Small tables with named rows and columns. After each table, cells are looked up by row and column.

Table rola
,dera,puf,fen,sedutu,bok,labu,varid,fadiduk,rafoso
bon,-380,-521,-526,-663,-223,-618,-173,-572,-294
mevufu,367,-305,-614,-644,-643,-558,-417,-353,-528
vak,-293,-493,-627,-346,-315,-550,-509,-641,-585
ribik,-643,-265,-630,-634,-415,-257,-548,776,-175
kebudus,-646,-538,-467,-596,177,-549,-570,-671,-505
fuv,-471,-665,-508,-183,-301,-644,-509,-613,-633
dere,-399,-326,-573,-317,-608,-622,-623,-564,-611
nen,291,-253,-518,-280,-216,-493,-623,-623,-580
zazem,-616,-497,383,-560,-246,20,-363,747,-300
sidu,-559,-421,-412,-645,-520,-37,-630,-555,-336

What is the dera of dere in rola?
-399
What is the puf of bon in rola?
-521
What is the varid of nen in rola?
-623
What is the puf of dere in rola?
-326
What is the labu of mevufu in rola?
-558
What is the rafoso of zazem in rola?
-300
What is the bok of nen in rola?
-216

vomu =
,velel,paba,vareku,teb,robusin,ver
rafutu,47,23,39,51,66,58
vilit,56,48,12,44,49,58
burizim,47,49,10,48,60,58
mev,59,65,39,65,45,25
geg,47,47,41,51,78,25
zet,28,49,39,44,60,58
marokun,22,49,39,51,54,40
fusel,28,55,59,59,60,58

velel of burizim = 47
velel of marokun = 22
velel of vilit = 56
paba of zet = 49
ver of burizim = 58
ver of marokun = 40
velel of rafutu = 47

Table dekipu
cols = zefo, bife, miki, didim, vuneg, somuz, vivu, valokig
nid: [41766, 21344, 35935, 69842, 47377, 46544, 17846, 60016]
gakasa: [38025, 48019, 90761, 30845, 35165, 64772, 34476, 33504]
zok: [67141, 7564, 22649, 12142, 34023, 47001, 52525, 20980]
gimapu: [38785, 22332, 39579, 69400, 33752, 13341, 48236, 49469]

miki of gimapu = 39579
vivu of gakasa = 34476
somuz of zok = 47001
zefo of gimapu = 38785
zefo of nid = 41766
didim of nid = 69842

Table fise
,puti,bomu,bug,mumu,keleli,bav,keb
sazi,0.4,0.1,0.4,0.5,0.0,0.4,0.7
vis,0.1,0.7,-0.9,0.7,0.1,0.4,0.1
zom,0.3,-0.1,-0.4,-0.3,0.6,-0.1,0.6

puti of sazi = 0.4
keleli of vis = 0.1
bug of vis = -0.9
bav of vis = 0.4
keleli of sazi = 0.0
bomu of zom = -0.1
puti of zom = 0.3
keleli of zom = 0.6
bug of sazi = 0.4
bug of zom = -0.4
bomu of sazi = 0.1
keb of sazi = 0.7
keb of zom = 0.6
bav of zom = -0.1
mumu of vis = 0.7

rirev:
|  | von | zerapo | kizi | feduza | bugeza | bov | dus | tem |
|---|---|---|---|---|---|---|---|---|
| torilo | 43.93 | 51.60 | 43.75 | 42.02 | 37.96 | 45.85 | 36.56 | 48.23 |
| dunerum | 36.06 | 37.63 | 44.23 | 6.60 | 70.70 | 82.67 | 63.38 | 36.16 |
| zova | 62.07 | 68.88 | 47.90 | 56.76 | 58.27 | 37.94 | 52.23 | 53.41 |
| kur | 44.33 | 55.58 | 44.96 | 44.66 | 47.71 | 55.26 | 54.84 | 31.05 |
| kudogu | 32.43 | 56.24 | 43.15 | 40.98 | 23.08 | 44.12 | 62.78 | 32.26 |
| napiz | 43.02 | 41.27 | 44.64 | 42.09 | 45.30 | 44.94 | 41.73 | 40.41 |
| sekor | 41.58 | 60.15 | 42.99 | 45.52 | 50.62 | 40.47 | 38.52 | 28.48 |
| gaka | 35.84 | 43.61 | 46.04 | 47.74 | 30.37 | 37.62 | 38.94 | 3.08 |
| gasidiv | 48.40 | 81.25 | 42.97 | 47.34 | 45.55 | 27.69 | 51.47 | 35.68 |

What is the tem of sekor in rirev? 28.48
What is the kizi of dunerum in rirev? 44.23
What is the feduza of napiz in rirev? 42.09
What is the tem of dunerum in rirev? 36.16
What is the bugeza of zova in rirev? 58.27
What is the bov of kur in rirev? 55.26
What is the dus of kur in rirev? 54.84
What is the bov of sekor in rirev? 40.47
What is the bugeza of sekor in rirev? 50.62
What is the feduza of gasidiv in rirev? 47.34
What is the tem of kudogu in rirev? 32.26
What is the kizi of gaka in rirev? 46.04
What is the zerapo of sekor in rirev? 60.15
What is the kizi of kudogu in rirev? 43.15
What is the feduza of zova in rirev? 56.76
What is the kizi of gasidiv in rirev? 42.97
What is the kizi of kur in rirev? 44.96
What is the kizi of napiz in rirev? 44.64
What is the tem of gasidiv in rirev? 35.68
Row with the largest von: zova

